[136 150 190 147 115 142  72 189 146 139] -> Q642
[149 105 101 108 157 115 201 101 135 144] -> Q956
[121  72 196  68 157 114 168 196 107 117] -> Q40
[123 133 173 130 135 124 123 172 124 123] -> Q114
[149 126 100 128 106 143 186 101 140 146] -> Q12
[115 150 139 148 120 113 160 139 113 114] -> Q647
present: [149 105 101]
yes
tail: [157 114]
[168 196 107 117]

[144 152 169 138 161 131 139 130 155 152 156 130 172 157 149 140 135 139
 149 143 156 136 136 143 132 144 160 170 137 170 178 142 151 143 154 144
 149 146 145 155 138 194 146 185 141 149] : Q823
[136 137 136 136 149 133 130 137 137 134 131 130 149 146 137 141 135 137
 154 131 136 139 136 138 132 144 135 137 143 156 150 157 144 129 168 144
 136 140 150 139 136 148 143 149 138 141] : Q814
[152 159 163 142 160 135 137 132 152 149 151 130 180 159 150 145 140 140
 155 142 152 142 139 151 133 152 159 165 141 170 173 145 150 141 158 144
 152 156 147 153 145 190 148 184 143 151] : Q343
[152 159 163 142 160 135 137 132 152 149 151 130 180 159 150 145 140 140
 155 142 152 142 139 151 133 152 159 173 149 183 178 153 161 143 171 151
 157 163 154 162 152 204 152 202 148 163] : Q505
[136 137 136 136 149 133 130 137 137 149 151 129 180 159 137 141 135 137
 154 131 136 139 136 138 132 144 135 137 143 156 150 157 144 129 168 144
 136 140 150 140 144 155 165 153 147 141] : Q712
present: [146 185 142]
no
present: [159 165]
yes
present: [130 137]
yes
q: [152 159 163 142 160 135 137 132 152 149 151 130 180 159 150 145 140 140
 155 142 152 142 139 151 133 152 159 173 149 183 178 153 161 143 171 151
 157 163 154 162 152 204 152 202 148 163]
Q505
tail: [143 156 136]
[136 143 132 144 160 170 137 170 178 142 151 143 154 144 149 146 145 155
 138 194 146 185 141 149]

[ 92 104  64  91 197 128] = Q948
[152 124  83  96 173  89] = Q345
[ 64 180 146 174 149 129] = Q684
[194 126 147 140  67 101] = Q782
[194 125 147 140  67  89] = Q689
[168 155  90  92 148 129] = Q249
[145  63 147 185 116  71] = Q50
tail: [194 126 147 140  67]
[101]
present: [ 83  96 173  89]
yes
present: [ 90  92 148 129]
yes
q: [152 124  83  96 173  89]
Q345

[152  93 117 151 155 142  88 159  94 128  92] = Q426
[156 142  87 155 158 100 133 159 145  90 142] = Q326
[156 142  87 155 158  99 133 159 113 182 120] = Q349
[144 145 172 146 144 178 156  77 136 170 144] = Q918
[152  93 117 151 155 165  88 159  94 128  92] = Q698
[125 167 133 125 123 120 168 129 167 124 167] = Q437
[142 160 139 143 141 138 163 106 156 134 160] = Q260
present: [138 163 106 156 134]
yes
tail: [158 100 133]
[159 145  90 142]
present: [100 158]
no
present: [155 158 100 133 159]
yes

[106 118  99 113 104 108 118 185 113 119 140 106 149 121 127 125 173] -> Q181
[133 139 165 128  94 100 158 121 122 157 171 176  77 127 129 148 154] -> Q901
[172 123 125 116 121 165 138  95 124 180 135 167  82 132 157 141 146] -> Q721
[133 139 165 128  94 100 158 121 139 157 171 176 151 127 129 148 154] -> Q307
[158 129  74 154 109  80 113  68 136  85 120 112 150 125 110 141 129] -> Q791
[123 131  82 133 164 161  94 126 118  88  80  76 107 132 120 108  95] -> Q410
[112 158  79 133 164 147  94 135 119  86  83  74 116 132 120 109  99] -> Q574
[173 123 125 116 100 158 110 131 111 152 118 118  75 126 162 135 185] -> Q616
[ 71 136 154 108 128 123 149 202 124 144  80  76 106 132 121 122 136] -> Q646
tail: [ 80  76 107 132]
[120 108  95]
present: [128  94]
yes
tail: [173 123 125 116]
[100 158 110 131 111 152 118 118  75 126 162 135 185]
tail: [ 83  74 116 132 120]
[109  99]
present: [108 128 123 149 202]
yes

[138 148 128  87 178 113 143  99 129 111 100 109 108 157 126 156 139 140
  89 128 111 128 129 152 140 151 103 159 119 130 133 145 101 124 126  93
 138  65 122 133 147  93  85  83 144 145 124 124 154] : Q54
[133  87  96 138 158 115  93 119 137 113 134 122  99 116 161 124 123 139
 109 140 110 128 130 126 134 116  70 122 100 124 159 123 114 104  90 107
 152 124 113 120  86 158 110 167 129 131  98 117 104] : Q692
[133  87  96 138 158 115  93 119 137 113 134 122  99 116 161 124 123 139
 109 140 163 122 130 126 134 116  70 122 100 124 121 123 114 104  90 107
 152 124 113 120  86 158 110 167 129 131  98 117 104] : Q347
present: [102 159]
no
tail: [111 128]
[129 152 140 151 103 159 119 130 133 145 101 124 126  93 138  65 122 133
 147  93  85  83 144 145 124 124 154]
present: [131 129]
no
tail: [ 89 128 111 128 129]
[152 140 151 103 159 119 130 133 145 101 124 126  93 138  65 122 133 147
  93  85  83 144 145 124 124 154]

[169  66 140 129 127 155 147  78 113  72 105 156 156 123 109 156 109 117
 140 168 156 134 127 104 141  96  82 129 122 167 125 114 133 107] : Q376
[163  91 143 112 138 162 126  88 102  69 112 142 159 108 125 158 104 128
 135 150 147 138  98 102 121 102  93 122 107 162 122 118 140 128] : Q317
[142 100 130 127 114 126 140 117 116 106 112 140 147 125 122 132 109 117
 139 130 142 131 116 131 123 115 103 147 131 155 133 127 143 108] : Q5
[150 111 153 108 139 134 121  95 116  90 100 140 154 122 125 150 119 124
 142 128 140 129 101 121 134 104  98 145 120 163 125 120 144 105] : Q243
[150 110 152 111 130 152 139  86 114  76  99 148 136 122 104 147 127 133
 138 145 142 156 123 120 140 105  98 115 108 152 121 105 145 112] : Q203
tail: [114  76]
[ 99 148 136 122 104 147 127 133 138 145 142 156 123 120 140 105  98 115
 108 152 121 105 145 112]
tail: [150 111]
[153 108 139 134 121  95 116  90 100 140 154 122 125 150 119 124 142 128
 140 129 101 121 134 104  98 145 120 163 125 120 144 105]
present: [109 152]
no
tail: [117 139]
[130 142 131 116 131 123 115 103 147 131 155 133 127 143 108]
present: [126 158 104 128]
no
present: [168 156]
yes
present: [106 112]
yes

[168  99  96 107 122  60 205  99  95 181 135 116  97 145 129] = Q485
[168  99  96 107 122  60 205 135  95 181 135 116  97  88 129] = Q761
[170 176 161 147 138  60 132 132  85  90 140 132 187  87 106] = Q807
[170 176 161 147 138 188 132 132  85  90 140 132 187  87 106] = Q952
[ 74 166 143  93  94 109 115 152 172 181 112 197 136  80 111] = Q399
present: [116  97  89]
no
tail: [197 136]
[ 80 111]
present: [106  87]
no
present: [ 60 122 107]
no

[112 125 160 143 102  99 143 129 103 145 153 105 111 141 123 116 127 140
 104 150 126 115 108 126 105 101 115 137 115  83 136  63 108 143  92 102
  89 120 116 128  79 125] : Q37
[139 112 132 121 167 164  93 103 134 111 120 147 139 141 115 131  90 124
 151 172 133 140 134 128 114 125 151 130 146 134 158 124  94 151 152 122
 151  61  99 108  96 144] : Q834
[135 110 107 131 120 104 147  99 133 116 114 144 138 141 115 130  85 130
 148 175 133 138 133 129 108 120 151 130 148 133 158 124  94 151 148 125
 143  59 102 103  93 146] : Q546
[113 111 147 147 133 135 118 111 111 128 103 105 132 133 126 109  90 144
 131 173 133 128 116 130  83  94 123 145 142 116 148  94  89 140 106 107
  95 179 153 132 170 110] : Q440
[132 141 107 131 121 104 147 146 162 111 103 121 111  98 156 147 151 157
 141 120 134 131 139 138 153 154 120 123 115 165 118 164 168  93 144 145
 155 183 158 138 165 113] : Q985
[113 111 147 147 133 135 118 111 111 128 103 105 132 133 126 109  90 144
 131 173 133 128 116 130  83  94 123 145 142 116 148  94  89 140 106 122
 103  77 113  95  74 141] : Q785
[112 121 159 145 106 106 140 130 104 141 142  98 115 137 128 113 120 142
 110 156 128 118 107 127 100  94 116 141 120  88 137  65 106 144  91 106
  89 112 117 123  75 127] : Q856
[125 122 103 161 116  77 130 125 121 116 102 105 139 133 140 139 148 132
 105  72 138 107 141 114 133 159 111 136 134 131 102 152 138 103 110 111
 111 186 162 137 175 103] : Q392
tail: [143 129 103 145 153]
[105 111 141 123 116 127 140 104 150 126 115 108 126 105 101 115 137 115
  83 136  63 108 143  92 102  89 120 116 128  79 125]
tail: [132 105  72 138 107]
[141 114 133 159 111 136 134 131 102 152 138 103 110 111 111 186 162 137
 175 103]
present: [ 94  83 130]
no
tail: [107 131 121 104 147]
[146 162 111 103 121 111  98 156 147 151 157 141 120 134 131 139 138 153
 154 120 123 115 165 118 164 168  93 144 145 155 183 158 138 165 113]
tail: [133 158 124  94 151]
[148 125 143  59 102 103  93 146]
present: [153 138]
no

[ 94 133 146  94 166  93 155 184 131 175 185 139 137 109  78  90 189  68
 143 142  71  92  82 175 131  61 186 191  66 170 183 105 159  82  86] -> Q56
[191 133 146  94 166  93 155 184 131 182 185 139 137 109  78  90 189  68
 143 142  71  92  82 175 131  61 186 191  66 170 183 105 159  82  86] -> Q13
[ 94 133 146  94 166  93 155 184 131 182 185 139 137 109  78  90 189  68
 143 142  71  92  82 175 131  61 186 191  66 170 184 105 159  82  86] -> Q361
q: [ 94 133 146  94 166  93 155 184 131 182 185 139 137 109  78  90 189  68
 143 142  71  92  82 175 131  61 186 191  66 170 184 105 159  82  86]
Q361
present: [90 78]
no
present: [166  93 155]
yes
tail: [191 133]
[146  94 166  93 155 184 131 182 185 139 137 109  78  90 189  68 143 142
  71  92  82 175 131  61 186 191  66 170 183 105 159  82  86]
present: [143 142  71  92]
yes
present: [189  68 143 143]
no
present: [131 175  82  92  71]
no

[ 80 104 103  54 156 179 182  68 171 175 169  61 117] = Q997
[ 80 104 103  54 156 179 182  68 171 175 167 195  73] = Q333
[176  87  82 142 170  90 154 159 159  87 164 113 166] = Q937
[156 177 175 210 157 179 182  68 171 174 167  90 166] = Q284
tail: [ 68 171 175 167]
[195  73]
present: [103 103]
no
present: [159 159 154]
no
tail: [175 210 157]
[179 182  68 171 174 167  90 166]

[ 71 173 140  71  70  95 171 150 172 121 173 149 171 155] : Q944
[175  95 106 174 177 144  90 162 100 121  95 155  93 147] : Q717
[143 148 122 143 144 126 147 119 144 121 147 142 146 118] : Q605
[176 136 132 142 144 142 128  60 125 172 136  71 144 104] : Q389
[141 137 187 143 139 193 151  85 132 185 137  71 144 104] : Q544
[142 128 133 142 144 142 128 129 126 135 127 144 126 123] : Q176
[108 153 153 109 107 135 157 124 151 144 153 122 154 132] : Q664
[129 128  98 128 131  99 118 175 131  99 127 182 122 159] : Q566
present: [143 139]
yes
tail: [133 142 144 142 128]
[129 126 135 127 144 126 123]
tail: [185 137  71]
[144 104]
tail: [173 149]
[171 155]
present: [172 121]
yes

[147  82 137 139 176 139 135 179]  Q367
[147  82 124 112 140 123 126 204]  Q484
[120 194  90 125 120  89  91 100]  Q813
[112 177 124 113 140 123 126 143]  Q472
[120 194  90 125 120  89  91 142]  Q43
present: [ 89  91 142]
yes
tail: [124 113 140]
[123 126 143]
tail: [124 113 140 123 126]
[143]
present: [125 121  89  91 142]
no

[157 176 151  49  97 135 151]  Q466
[155 185 149  49 101 143 126]  Q853
[139 141 179  49 180 100 131]  Q357
[155 185 149  49 101 143 127]  Q65
[ 90 115 123  49 144 123 138]  Q331
[192 139 148  49 112 181 134]  Q170
tail: [192 139]
[148  49 112 181 134]
tail: [176 151  49]
[ 97 135 151]
tail: [139 148  49 112]
[181 134]
present: [185 149  49 101]
yes
present: [155 185]
yes

[126 133 124 120  95 105 104 146 132 136 136] : Q83
[126 148 121 124 129 115 111 103 157 134 138] : Q870
[112 129 137 115 122 114 107 115 130 121 109] : Q511
[116 126 122 119 122 108 123 139 128 101 138] : Q222
[184 126 132 133 111 129 146 133 149 154 136] : Q683
[112 126 124 121 122 114 107 115 130 121 109] : Q369
[124 165 126 115 125 112 125 109 104 150 138] : Q115
[110 125 118 126 123 103 105 106 134 116 139] : Q895
[116 127 124 121  95 170 123 139 129 137 140] : Q847
[116 126 122 119 122 108 107  94 129 107 138] : Q251
[122 129 115 129 187  99 130 153 147 124 137] : Q256
present: [105 104 147 132 136]
no
tail: [124 120  95]
[105 104 146 132 136 136]
tail: [127 124 121]
[ 95 170 123 139 129 137 140]
present: [138 101 128]
no

[ 86 105 166 109 192 182 190 155] : Q270
[173 147 114  75 158 185 169  92] : Q259
[110  59  96 162 147 140 171  93] : Q413
[141 186 141  83 159 185  83 138] : Q395
[141 186  96 161 147 140 171 138] : Q7
[149 136  95 194 141 175 152  68] : Q443
[110  59  96 162  87 124  71 190] : Q552
[183 135 196 188 158  82 119 144] : Q971
present: [185  83]
yes
present: [193 141 175]
no
present: [141 174 152  68]
no
tail: [162  87 124]
[ 71 190]
tail: [ 96 162 147 140 171]
[93]
present: [135 196 188]
yes

